A small network was shown many inputs. Here are its activations along a few directions, one row for each input.
In each table, some parts of the input vary, and every possible input appears once, in random order.
Descriptions start from the smaller parts, as in this example, which fits no table here: line(4) and (point or (values(2) and ring(5)) or line(11)).
Shared parts are said once, and a part with two or three values counts as separate values.

Rows:
R1: [-2.64  2.29 -0.49 -0.03  4.78  1.31  3.16 -7.31 -0.85 -2.58 -1.88]
R2: [-0.88  3.37  1.87  0.33  2.68 -0.72  0.23 -7.73  0.82 -2.07 -3.02]
R3: [ 0.06  6.15  4.23 -0.43  0.94 -1.53  0.44 -1.74 -0.19  1.11  3.87]
R4: [ 2.34 -0.85 -0.86  0.93 -3.69 -0.40 -3.95  1.47 -0.92  0.68 -1.64]
R5: [ 3.90 -2.58 -0.06  0.60 -2.77  1.24 -2.31  1.42  2.07  0.47 -2.24]
R6: [ 2.25 -2.96 -0.40 -1.58 -5.32 -0.10 -1.03  2.38  1.69  1.02 -3.61]
R7: [ 1.93 -2.53  0.26  1.08 -5.96 -1.58 -0.92  2.85  1.13  0.84 -1.63]
R8: [-4.76  3.85  2.78  0.15  3.54 -2.04  4.90 -3.28 -1.79 -0.40 -0.16]
R9: [-0.74  1.10  0.67  0.28  5.76 -0.05  4.46 -5.37  1.59 -2.19 -2.01]
R10: [-2.29  4.73  2.47  4.00  3.44  0.35  4.54 -0.80 -2.74 -2.11  1.57]
R11: [-2.43  4.83  1.70  0.66  3.76 -0.78  4.17  0.56 -1.76  1.02  4.09]
R12: [ 0.64  2.60  2.81  0.66  3.33 -2.11  1.46 -6.08  3.57 -1.84 -2.84]
R13: [ 3.06 -1.09 -1.85 -0.73 -2.50  0.05 -3.20  1.66  0.97  1.14 -1.77]
R14: [-0.12 -0.54 -3.42 -5.65 -0.36 -0.11 -8.93  3.51  1.98 -3.57  8.08]
R15: [ 0.52 -5.48 -1.12  1.79 -2.64  0.42  1.52  3.52 -0.81  1.81 -0.27]
R16: [-0.26  6.09  4.90  3.16  0.51 -0.97  0.98 -3.03 -1.28 -1.65  0.48]
R17: [ 0.71 -3.79 -4.04 -0.43  0.47  2.39 -1.14  2.04 -0.90  1.48 -1.22]
R18: [-2.92 -2.44 -5.76 -6.21  2.18  1.92 -6.96  4.26 -0.67 -3.37  8.08]
R19: [ 0.63 -2.90 -2.83  1.45 -0.21  1.65 -0.93  2.73 -2.11  1.71 -0.36]
R20: [ 0.80 -1.05  0.02 -0.37 -5.41 -0.74 -2.25  3.01  0.29  1.91 -0.59]
R21: [ 2.39 -5.05 -2.63  0.66 -0.05  3.17  0.30  1.52  0.01  1.14 -1.35]
R22: [-1.22 -3.37 -1.41  0.53 -2.05  0.61  1.14  5.14 -0.84  3.14  0.85]
R23: [-1.84  5.02  5.22  0.13  1.38 -3.34  2.10 -4.33  0.16  0.04 -0.57]
R24: [ 0.85 -5.39 -2.06 -0.98 -1.83  1.36  2.23  3.60  0.58  2.27 -1.85]
Q: The inputs of R22 and R20 match in every part but one. If R11 is changed in the same way as R22 into R20, which row does it become?
A: R3
Q: What is each input in this table made of?
A: values(2) and (point or line(5) or ring(6))
Q: Which other rows does R4 become when the ring(6) part takes its other values? List them by row number.
A: R5, R6, R7, R13, R20
Q: Which other rows does R6 become when the values(2) part takes its other values? List them by row number.
A: R24

Rows:
R25: [-0.88 -0.84 -2.13 -1.43  0.18  0.83 -4.06  0.50  1.06 -1.19  1.32]
R26: [-2.31  8.58  5.24  2.66  4.02 -1.97  4.97 -6.64 -1.11 -2.13 -0.75]
R27: [ 1.37 -1.96 -0.21 -2.73 -0.97 -0.20 -1.74 -0.81  2.60  0.57 -0.94]
R28: [-1.41 -0.33  0.56 -1.10 -0.96 -0.82 -0.18  2.54 -0.52  0.53  3.40]
R29: [ 1.82  0.52  1.51 -1.28 -3.40 -1.62 -1.51  1.16  1.86  1.10 -0.37]
R30: [ 2.88 -0.99  0.62  1.91 -3.65  0.14 -0.71  1.34 -0.57  0.53 -1.39]
R31: [-0.33  1.20  0.39 -0.41 -1.85 -0.28 -3.51  2.64 -0.32 -0.61  2.37]
R32: [ 0.27 -2.31 -2.86  0.55  2.53  2.19 -0.27  1.79 -0.46 -0.28  1.25]
R33: [ 1.72 -2.92 -1.29  0.95 -1.10  1.31 -1.05  0.07  0.62 -1.10 -2.23]
R34: [ 0.37 -1.87  0.06  1.20 -2.06 -0.25  2.01  1.64 -1.52  3.25 -1.95]
R35: [-2.23  6.83  3.30  1.22  6.12 -1.77  4.45 -8.73 -0.23 -3.08 -2.03]
R36: [ 0.63 -0.14 -1.23  1.30  0.15  1.04  0.40  3.66 -1.79  1.05  1.74]
R37: [-0.26 -3.79 -2.10 -0.09  0.05  0.95  1.65  0.08 -0.25  1.98 -2.87]
R38: [-1.62 -1.98 -1.86 -2.73  0.94  0.47 -0.45  0.76  0.63 -0.62  2.45]
Q: The inputs of R37 and R34 match in every part but one. If R27 is changed in the same way as R37 into R34, which row does it become?
A: R29
Q: What is each input in this table made of?
A: values(2) and (point or ring(6))

Rows:
R39: [ 0.55  3.18  4.23  2.06  1.46 -0.72  4.69 -0.79 -0.38  2.18 -0.05]
R40: [ 1.75 -4.51  0.94 -0.68 -7.96 -2.79 -4.23  4.23  2.01 -1.82  0.06]
R41: [-2.59  3.41  2.99  0.51 -1.51 -1.30  2.89 -2.08 -1.73  0.79 -1.14]
R42: [ 1.46 -4.36 -3.20  2.69 -0.80  4.19  2.73  1.97 -1.45  0.72 -3.36]
R43: [ 3.85 -3.65  1.05  1.47 -6.97 -1.50 -3.99  5.62  1.76 -2.12  1.32]
R44: [-1.15 -1.66 -3.56 -2.53  2.57  1.84 -2.23  3.48 -0.07 -0.89  7.03]
R45: [ 1.80  4.11  1.66  0.64  3.59  0.85  0.54 -4.98  0.97 -2.97 -0.65]
R46: [ 2.43 -4.10 -3.06 -2.90 -4.93 -0.48 -5.03  4.88  0.69  3.43 -1.25]
R47: [-1.65  1.77  3.88 -0.38  0.41 -2.31  4.76 -2.03  0.39  1.77 -0.66]
R48: [-2.91 -2.52 -4.12 -4.15  1.03  0.44 -2.27  2.23  0.76 -0.43  5.86]
R49: [ 0.34 -1.59 -3.44 -6.46 -2.55  0.55 -6.31  4.73  1.07  0.75  4.24]
R50: [-2.39  2.65  0.35 -0.08  3.10 -1.72 -1.62 -4.59  0.63 -3.13 -1.42]
R51: [-0.13  1.24  2.40 -1.21  2.28 -1.29  3.12 -5.80  2.55 -0.69 -1.67]
R52: [-1.97  1.68  2.89  0.16  2.23 -1.82  4.88 -2.49  2.69  1.67 -2.26]
R53: [ 0.72  2.84  3.16  2.08  3.58 -0.29  4.81 -1.63  1.41  1.69 -1.12]
R54: [-3.17 -5.24 -3.25 -1.67  2.46  1.66  1.13  1.73 -1.59 -1.19  1.00]
R55: [ 1.84 -1.03 -3.16 -3.77 -1.37  1.62 -5.92  6.27  1.14  0.72  5.26]
R56: [ 0.28  3.99  0.84  1.73  4.31  0.17 -1.59 -3.86 -0.36 -3.07 -0.27]
R57: [-0.43  2.50  1.24 -1.79  2.39 -0.95  0.50 -6.31  1.59 -3.55 -1.97]
R58: [-1.28  5.33  2.41  2.31  1.22 -0.84  0.99 -0.81 -3.33 -0.43  1.34]
R59: [ 2.23 -5.96 -2.64  0.66 -5.14  0.78 -1.37  1.69  0.05  4.02 -5.57]
R60: [-3.62  4.12  2.11  0.17  0.21 -2.01  0.85 -1.70 -2.74 -0.49  0.41]
R61: [ 4.84 -3.17 -3.20 -0.53 -4.09  0.61 -4.60  5.84  0.71  3.34 -0.37]
R62: [-0.67  4.12  3.53  3.10 -0.34 -0.13  2.57 -1.39 -2.23  0.81  0.10]
R63: [ 4.58 -4.71 -2.50  2.71 -4.52  2.37 -0.97  2.86  0.11  4.02 -4.84]
R64: [-0.93 -5.80 -3.76  1.00 -1.14  2.39  3.07  0.93 -1.06  0.43 -3.88]
R65: [ 2.60  2.33  2.90  1.02  3.40  0.23  3.12 -4.79  1.60 -0.61  0.02]
R66: [-1.29  4.97  1.21  2.96  2.30 -0.57 -0.95 -2.62 -1.76 -1.90  1.44]
R67: [-1.62 -4.11 -2.81  0.40  3.68  2.80  1.34  2.95 -2.21 -1.16  2.35]
R68: [-3.46  4.18  0.90  0.47  1.11 -1.78 -0.93 -3.54 -1.21 -1.89  0.05]
Q: The inputs of R59 and R63 match in every part but one. If R50 is changed in the same way as R59 into R63, which row does it become?
A: R56
Q: What is each input in this table made of?
A: values(2) and (point or ring(6) or ring(8))
Q: Which other rows does R57 become when the values(2) part takes its other values? List them by row number.
A: R45
Q: Which other rows does R62 become when the values(2) part takes its other values? List them by row number.
A: R41

Rows:
R69: [ 2.09 -2.09  0.41  1.32 -5.04 -1.07 -1.37  1.33  1.14  1.65 -2.70]
R70: [ 0.09 -3.16 -4.24 -3.32  1.48  1.97 -3.34  2.18  1.04 -1.37  2.79]
R71: [ 2.59 -2.44 -0.70 -0.28 -2.23  0.01 -1.37 -1.04  2.11  0.05 -4.26]
R72: [ 1.30 -2.89 -0.13  2.54 -3.96  0.24  1.46  3.49 -0.78  3.63 -2.35]
R73: [-0.61 -3.75 -4.21 -2.43  0.29  1.98 -1.14  5.49 -1.00  0.93  3.98]
R74: [-1.86  3.41  2.22  2.97  4.94 -0.20  5.05 -3.85 -1.49 -0.93 -1.60]
R75: [ 0.60  3.65  3.52  3.35 -0.40 -0.66  2.07 -3.52 -0.81 -0.09 -2.41]
R76: [ 0.31 -2.20 -2.51 -1.62 -3.54  0.67 -3.01  6.77 -1.30  1.76  3.66]
R77: [-5.20  4.85  3.47  0.73  7.63 -0.66  6.97 -7.70 -1.16 -2.63 -0.30]
R78: [-0.33  8.46  5.97  1.22  0.73 -3.16  0.54 -4.58  0.17 -0.81  1.27]
R79: [ 0.82 -2.18 -3.07 -3.13 -1.79  0.45 -6.49  1.94  1.31 -1.68  2.00]
R80: [ 1.37 -3.30 -2.05  0.03  0.72  1.64  1.21 -0.98  1.20 -0.11 -3.36]
R81: [-2.82  7.65  4.66 -0.76  6.20 -1.89  1.82 -6.73 -0.05 -2.92  2.28]
R82: [ 0.43 -4.34 -2.23  2.06 -0.57  1.49  3.12  1.94 -1.31  2.38 -2.22]
R83: [ 1.22 -1.67 -1.10 -2.68 -4.45 -0.81 -5.51  5.26  0.93  0.12  3.21]
Q: What is each input in this table made of?
A: values(5) or (values(2) and ring(5))
Q: What sort of input is R81?
A: values(5)
Q: Which other rows does R72 become when the values(2) part takes its other values? List them by row number.
A: R76
Q: A walk changes only the ring(5) part. It starts at R79 and steps to R70. List the rest of the walk in order.
A: R73, R76, R83
